a =
array([790, 459, 580, 236, 359, 422, 505, 384, 425, 330, 439, 382, 506,
       215])
The entry just right of the largest entry -> 459
Find the entry just left of 215.
506
The entry just right of 505 -> 384
Find the entry just left of 382.
439
The maximum is 790

Read these off the table that follows. Rows and columns are numbered from 1.
1) Read off the entry in the top-right corner.
2) Read off the entry in row 1 and column 1.
3) Read off the entry directly below 82.
4) Read off the entry directly below 38.
5) Read off the bottom-left entry.
6) Read off the entry at row 2, column 1.
7) Read off the bottom entry of the column that holds the smallest entry.
8) Read off the entry in row 2 and column 3.
[[58 53 62 73 62 60 73 54 44 60 64 57 51 52 65 39]
 [59 63 59 68 63 38 69 66 48 53 62 56 75 55 39 68]
 [53 62 55 76 51 48 65 46 36 67 56 49 70 47 47 55]
 [58 52 64 32 52 63 47 63 75 49 51 63 43 57 79 86]
 [61 55 54 39 70 55 74 77 76 59 61 60 66 49 54 63]
 [50 55 61 59 54 55 39 46 62 52 49 57 53 64 71 24]
 [61 48 60 64 62 84 68 29 42 58 66 53 33 52 81 62]
 [49 54 62 62 61 52 77 47 54 58 63 54 49 50 75 72]
 [64 49 68 72 46 82 48 42 45 62 50 54 42 65 76 40]
 [54 57 47 54 52 60 70 56 68 65 63 56 49 46 58 51]]
1) 39
2) 58
3) 60
4) 48
5) 54
6) 59
7) 51
8) 59
